A small network was shown many inputs. Here are its activations along a few directions, one row for each input.
Each table varies a few parts of the input and shows all the possible inputs, shuffled.
Descriptions start from the smaller parts, as in this example, which fits no table here: one of 6 places along a line, together with either a single point or (one of 2 separate values, together with one of 5 places around a ring) or one of 11 places along a line.
Shared parts are said once, and a part with two or three values counts as separate values.

Table:
x1: [-27  52  17  31  69  -1 -33  26 -44  52   4 -24  -4  -3 -33 -19  -6]
x2: [ 42   1   6 -55   0 -78  21 -32  47  -6   1  67  31  43   2  52 -36]
x3: [-27 -44  27 -35   2  32  40  48  -9  12 -40 -41  29 -17  46 -60   8]
x4: [-22  18  22  34  64 -23 -36  22 -31  84  -1 -12   4  -2 -28 -31   1]
x5: [-23  19  20  18  72 -18 -35  13 -28  92  -8  -3   4  -4 -18 -42  12]
x6: [-26 -59  35 -17  -8  21  34  55  -3  18 -34 -45  31  -9  37 -55   3]
x7: [ 10 -46 -51  -3 -45  42 -18 -45  26  -4  15  38 -75 -28  10   4  74]
x8: [  9 -60 -44  14 -53  31 -22 -38  33   2  19  35 -71 -21   3  10  71]
x9: [-24 -61  39  -1 -15  16  34  62  -9   8 -27 -55  31  -7  25 -45  -9]
x10: [-31 -26  36  -5  -9  36  41  64 -20 -27 -23 -69  23  -9  19 -35 -14]
x11: [ 42  -1   7 -39  -6 -81  19 -26  43 -15   7  55  32  45 -10  63 -47]
x12: [ 39  37   0 -42  -3 -57  26 -23  34 -47   9  40  24  42 -18  73 -55]
x13: [-26 -47  40   2 -18  20  34  66 -15  -7 -23 -68  27  -6  20 -39 -14]
x14: [ 35  55  -8 -57   5 -48  30 -26  29 -56   1  42  18  38 -13  67 -51]
x15: [  9 -62 -42  31 -60  26 -22 -32  28  -7  26  25 -72 -17  -9  21  60]
x16: [  1  -7 -56  11 -48  59 -15 -33  11 -49  24  15 -90 -20 -12  25  54]
x17: [-14  77   6  57  58   8 -47  -7 -56  38   9 -21  44 -19  -7 -39 -19]
x18: [-32  67   9  16  78   8 -33  21 -49  42  -4 -21  -9  -8 -27 -24  -3]
x19: [ 41  15   6 -36 -10 -74  19 -22  39 -29  10  42  29  46 -15  69 -54]
x20: [-38 -10  28 -21   0  45  44  60 -24 -36 -30 -66  19 -13  25 -40 -10]
x21: [  5 -24 -48  27 -57  50 -16 -29  16 -39  31  13 -83 -16 -17  31  52]
x22: [ 53  61 -10 -13 -13 -48   7 -55  21 -60   9  42  70  29   7  52 -60]
x23: [-23  33  13   1  82  -8 -32   6 -35  86 -14   0   2 -11  -9 -47  15]
x24: [-15   3  27  28 -19  42  27  27 -31 -39 -19 -67  68 -24  51 -56 -26]
x25: [ 42  16  -2 -72   9 -68  26 -38  39 -12  -5  70  28  36   9  47 -32]
x26: [  7 -46 -43  33 -64  32 -23 -28  21 -21  30  13 -77 -13 -14  28  53]
x27: [-24  32  22  37  60 -19 -36  27 -38  70   4 -24   1   0 -32 -25  -5]
x28: [ 19   3 -52  55 -70  55 -33 -66   3 -50  29  18 -36 -31   8  15  42]
What do these inputs look like to the network?
Answer: one of 4 separate values, together with either a single point or one of 6 places along a line
List by row number the other rows that have the choice among 4 separate values in common with x1.
Answer: x4, x5, x17, x18, x23, x27
Change only the choice among 4 separate values in x6. List by row number the other rows that result.
Answer: x2, x5, x8

Table:
x29: [ 34 -10 -18   2 -40 -25   5 -39  22 -41  11  29  33   2  22  29 -26]
x30: [  7  13  -4  18  -4  -4 -24   0 -23  14  -4 -13  46  -6  14 -22 -15]
x31: [-12 -17  26  23 -10  13  11  21 -24   0  -4 -29  53 -13  35 -41 -19]
x32: [-22 -28  39 -10  21  -8  27  59  -3   9 -15 -37  15   8 -11  -8 -17]
x33: [-24 -10  37 -28  20  -8  31  40 -24  -3 -15 -32   5   0  22 -24 -13]
x34: [ 33   6  -6 -12 -40 -22  19 -42  31 -43  -6  24  13  16  11  28 -16]
x35: [-15  -3  37  10  -5  15  23  18 -13  -5 -23 -37  32  -2  25 -39 -10]
x36: [ -8  26   9  11  44 -35 -12  12   2  31  11  13 -12  24 -40  24 -16]
x37: [ -4  16  -6 -18  31   7  -8  12  -1  19 -20   2  32  -2  -4 -13  -6]
x38: [  2  29   6   5  -1  -3 -11  -4 -12  10 -23 -20  25   3   2 -20  -7]
x39: [-21 -72   5   8 -16  27  10  14   7  39  -3 -21 -29 -22  21 -48  47]
x40: [ -6  44   9 -11  44 -33  -7  -8 -17  20  14  15 -22  12 -12   6 -13]
x41: [ 27 -16   1 -35 -21 -34  24   1  40 -21   8  26  -4  34 -24  58 -25]
x42: [-15  17 -29  23 -23  55 -19  13 -20 -21   1 -31 -36 -26 -14  -3  22]
x43: [ 27   4  -2 -53 -23 -36  31 -17  19 -34   7  32 -14  24   7  40 -22]
x44: [-25 -14  -4  28 -21  70  15  33 -16 -34   3 -56 -31 -24  13 -24  19]
x45: [ 17 -58 -24 -13 -52  -3  -9 -34  47  -4  12  45 -43   3  13  28  44]
x46: [-22 -15  24 -13  26  23  27  33  -2   3 -20 -17  41 -10  18 -29  -7]
x47: [  2  36  -3   3  53  -4 -15 -15   4  23   9  29  14   2 -13   3  -4]
x48: [ 14  33  -1  38  21 -18 -31 -28 -18  17  26  11  30  -8   2  -4 -13]
x49: [-14  28 -25  40   0  46 -28 -20 -24 -18  27  -5 -50 -21 -28  18  24]
x50: [ 10  -6 -39   5 -58  33   4 -24  20 -84  23  11 -44  -1  -9  38  20]
x51: [ -9   3   8 -13  24 -23  -6  38  -2  25 -17 -17   6  17 -33   9 -17]
x52: [ -4 -43 -20   6 -15  13 -26   0   2  51  -9   7 -37 -21  -3 -29  48]
x53: [  0 -30 -17  27   9   5 -37 -28  -3  51  14  34 -52 -14 -11  -7  51]
x54: [  7  50   9  26  23 -18 -16 -31  -7  14   7   6   9   4  -9  -2  -2]
x55: [ 29  -4 -19 -36 -10  -9  26 -24  39 -30   0  44  25  13   7  40 -10]
x56: [ -9  22   7 -34  23 -21  -3  18 -23  14 -15 -13  -4   8  -2  -8 -15]
The inputs of x45 and x53 match in every part but one. If x34 is changed in the same way as x45 into x53, which row does it become?
Answer: x54
What do these inputs look like to the network?
Answer: one of 4 places along a line, together with either one of 2 separate values or one of 5 places along a line

Table:
x57: [-10  32 -15  34  28  22 -26  -5 -19  25  21  -6 -33 -14 -24  -6  16]
x58: [-10 -36  16 -13  -6  11  20  35  -7  23 -20 -32  21 -11  27 -42  -1]
x59: [  7  13  21 -13  28 -48   1  -5   8  33  -4  17   6  23 -12   8 -15]
x60: [ 20 -55 -43  -5 -73  20   1 -33  42 -43  22  35 -69  -3  -3  44  44]
x61: [ 51  22 -30 -17 -30 -33   1 -68  39 -40  17  64  16  18   6  54 -16]
x62: [  7  14  14 -14  15 -32  11  10  -6 -12   5   5  34  15   2  16 -40]
x63: [  0  15  10  -8 -15   6  22  20   0 -38 -15 -28  26  10  -1   7 -28]
x64: [-18 -18  22 -23  -4  19  39  32  -1 -29 -15 -27   6   0  19 -13  -6]
x65: [-20  16  -5  37   4  28 -33  -3 -37  14   3 -23 -19 -24   2 -33  24]
x66: [ -6  21  -6  -9  43 -20 -28   1  -5  40  -2  22 -12   7 -29   9   6]
x67: [-21 -24  15  32   8  28  -9  16 -14  26 -11 -25  23 -21  15 -45  17]
What do these inputs look like to the network?
Answer: either one of 2 separate values or one of 9 places around a ring

Table:
x68: [ 21 -61  -9  27 -39  -1 -15 -19  44  24  10  24  18   4  11   1  26]
x69: [ 25   7   0 -29  27 -53 -11 -23   6  50 -26  48  36   9   5   5 -12]
x70: [-25  35  -6   2  35  39 -18  -8 -37  25  14   5 -55 -21  -5 -23  37]
x71: [ 18  14 -38   0  -6  24 -35 -57 -10  17  -7  32   1 -27   9 -19  35]
x72: [ 14  15  10  33 -14  -6  11 -24  -6 -57  28  -1  39  -3  18  17 -41]
x73: [-15  23  30 -32  72 -34   0  15 -16  60  -3   9 -17  22 -12   1 -12]
x74: [  0  25   5 -28  57 -65 -16  -9   0  55  -7  25 -10  22  -2  -3 -13]
x75: [-39  13  -6   8  38  64  -5  17 -18   2 -18 -19 -18 -31  -4 -36  34]
x76: [ 15 -20  26 -42  12 -40  43  -6  19 -13   2  38  38  15  27   6 -27]
x77: [ 14  31  26  24 -32  -9  21  -8 -19 -54   7 -39  14   5  14   1 -42]
x78: [  0 -59  21   8 -57 -13  29   5  11  -5   1 -26 -34   5  16  -6  13]
x79: [-23  -4  -5 -22 -29  48  10  18 -22 -35 -29 -32  -9 -21  41 -36  18]
x80: [ 22  31 -10  42 -19  -1 -19 -34  15 -20  15  10  66   0  10  12 -29]
x81: [ 11  -5  39 -53  -5 -43  53   5   7  -8 -19  -5  14  22  23  -7 -26]
x82: [  3 -13 -13  -6 -17  34  21 -36   4 -45  12  20  -4 -22  45  -8  18]
x83: [-15  64  17  45  36  -2 -25   3 -46  15  28 -20  -9   7 -31   7 -17]
x84: [ -2  67  -9  48  21 -32 -40 -23 -29  10  26  -5  -1   6 -23   2 -17]
x85: [-19 -27  18  28  15  -3 -22  23 -15  61  22  -1 -62  -5 -27  -3  29]
x86: [ 25  49 -32   0 -28  -7  -4 -19  21 -75  29  20 -24  17 -46  94 -35]
x87: [ 24  10 -17 -70  -2 -36  29 -10  49 -37  -5  58 -26  49 -42  72 -26]
x88: [ 18   1 -33   1 -20  42 -12 -48  25  -8   1  30  23 -18  34 -16  29]
x89: [-11 -12  33 -65   2 -27  29  43  -5  -2 -32 -22  37  15  21 -17 -24]
x90: [ -4  28   2  34   9  33   5  45 -26 -22  -6 -54  50  -3 -11 -12 -36]
x91: [ 24 -49 -14  26 -24 -18 -40 -26  11  50   1  25  -7  -7 -11   0  29]
x92: [ -4  24  21  18 -25   9   0  30 -33 -47 -10 -53  37   7  12 -11 -37]
x93: [ 21  44 -16  44  -5 -18 -39 -42 -21   6   5  11  45  -7 -14  12 -22]
x94: [-22  43  18  52  39  23 -12  31 -29  -9  -2 -41  30   1 -31  -7 -16]
x95: [ 26  -4   7 -30   9 -34  14 -13  38  23 -14  50  62  17  24   4 -15]
x96: [-27   5  33 -30  73 -13  12  41   2  37 -26 -14  25   8 -17 -13  -9]
x97: [ -3   5   0 -15 -36  29  33 -21  -9 -42 -11 -18 -30 -17  43 -23  19]
x98: [ -5  37 -31   3  21   9 -36 -36 -20  22  14  16 -45 -19   1 -28  39]
x99: [-37 -50  18  34  17  22  -8  45   3  40  -7 -25 -21 -12 -30 -17  27]
x100: [ 20  21 -58 -40 -24  29   4 -29  34 -70  12  36 -67   1 -19  69  30]
x101: [-23 -68  15   0 -52   5   7  42  -2   2 -16 -41 -12   2  13 -20  10]
x102: [-22  -2 -22  -8   8  73  13  31 -14 -10 -23 -33   2 -34  17 -39  14]
x103: [  2 -26  -6  28   2 -33 -41  -4   3  55  21  11 -54  -2 -19 -10  30]
x104: [  5 -77   9  19 -35  -9  18  -8  23 -12  23  14  -8   1  21  10  16]
x105: [-10  -7  18 -50  39  -4  32  56   4  24 -26 -26  47   2  -1 -17 -25]
x106: [ 19 -42 -38 -18 -47  -9   5  -7  50 -35  24  32 -70  27 -48  80  21]
x107: [-21 -65   0  15 -15  30  11  57   5  28  -9 -41  -2 -13 -11 -21   8]
What do these inputs look like to the network?
Answer: one of 4 separate values, together with either a single point or one of 9 places around a ring
The inputs of x105 and x90 match in every part but the choice among 4 separate values. If x81 is changed in the same way as x105 into x90, which row does it become?
Answer: x77
The inputs of x106 and x100 match in every part but the choice among 4 separate values. If x107 is changed in the same way as x106 into x100, which row does it become?
Answer: x102
Change only the choice among 4 separate values in x68. List by row number the other rows that result.
Answer: x80, x88, x95
